These are the activations of a small neural network, seen along a few directions. Each row is one input.
In each table, some parts of the input vary, and every possible input appears once, in random order.
Descriptions start from the smaller parts, as in this example, which fits no table here: one of 4 places along a line, together with either a single point or one of 9 places along a line or (one of 2 separate values, together with one of 8 places around a ring).
Shared parts are said once, and a part with two or three values counts as separate values.
In the rows, zero is written as 128.

Other details of the inputs shift rows strongly along three fixed directions, in all tables alike. That doesn't count.
To show where, the next rows are all for the same input, with only those details redrawn:
[ 99 107 119 182 180 103 120 134 117 194 125 131  60]
[126  80  96 194 180 101 123 161  74 183 139 142  48]
[140 126 141 114 167 125 127  58 165 160 139  76 112]
[132 131  91 173 107 116 138 190  81 115 120 179 106]
[ 78 187 139 146 107 121 131 133 173 137  92 155 132]
[106 158 115 161 107 118 135 163 126 126 107 167 118]
[207  60  86 142 168 120 136 121  59 134 174 102  83]
[222 101  74 125  96 135 151 157  53  63 160 140 136]

Table:
R1: [ 41 132 151 156 183 119 117 109 166 218  99 104 100]
R2: [132 109 152  82 178 126 121  54 157 159 130 103 111]
R3: [ 91 131 147 150 104 128 115 187 122 127 121 160 141]
R4: [135 116 142 113 170 134 135  56 164 158 133  78 113]
R5: [167 157 122  98  97 140 144 100 144  86 131 117 162]
R6: [212  81 106 110 100 140 129 168  58  47 171 151 132]
R7: [135 102 170 111 166 125 109  65 170 148 148  86 115]
R8: [103 143 106 154 110 123 130 183  98 134 113 154 135]
R9: [ 57 161 168 122 112 131 103 158 164 131 103 151 148]
R10: [114 147 106 163 103 119 136 168 109 124 115 168 113]
R11: [ 87 147 111 152 111 126 134 175 115 136 107 155 141]
R12: [ 88 145 111 151 111 132 133 176 115 136 101 155 140]
R13: [161  59 137 118 168 127 107 113  96 144 168  86 118]
R14: [149 144 157  84  94 138 124 105 164  75 132 121 163]
R15: [164  88 114 127 170 131 135  87 120 148 148  90 100]
R16: [ 61 181 137 137 103 127 125 145 158 150  95 139 151]
R17: [154 144 163  95  92 145 129 106 167  80 139 122 168]
R18: [136 140 156  75  95 143 118 117 151  86 132 107 183]
R19: [135 146 139  55 107 146 130 102 138  98 117 128 185]
R20: [151 162 128  95  98 143 148  93 162  87 125 117 169]
- What do these inputs look like to the network? => one of 2 separate values, together with either a single point or one of 4 places along a line or one of 5 places along a line
- Changing only the choice among 2 separate values turns R6 into R9. The same change can be made to R17. Which row results? => R3
- Change only the choice among 2 separate values in R2. List by row number the other rows that result. => R19
- Change only the choice among 2 separate values in R1. List by row number the other rows that result. => R4
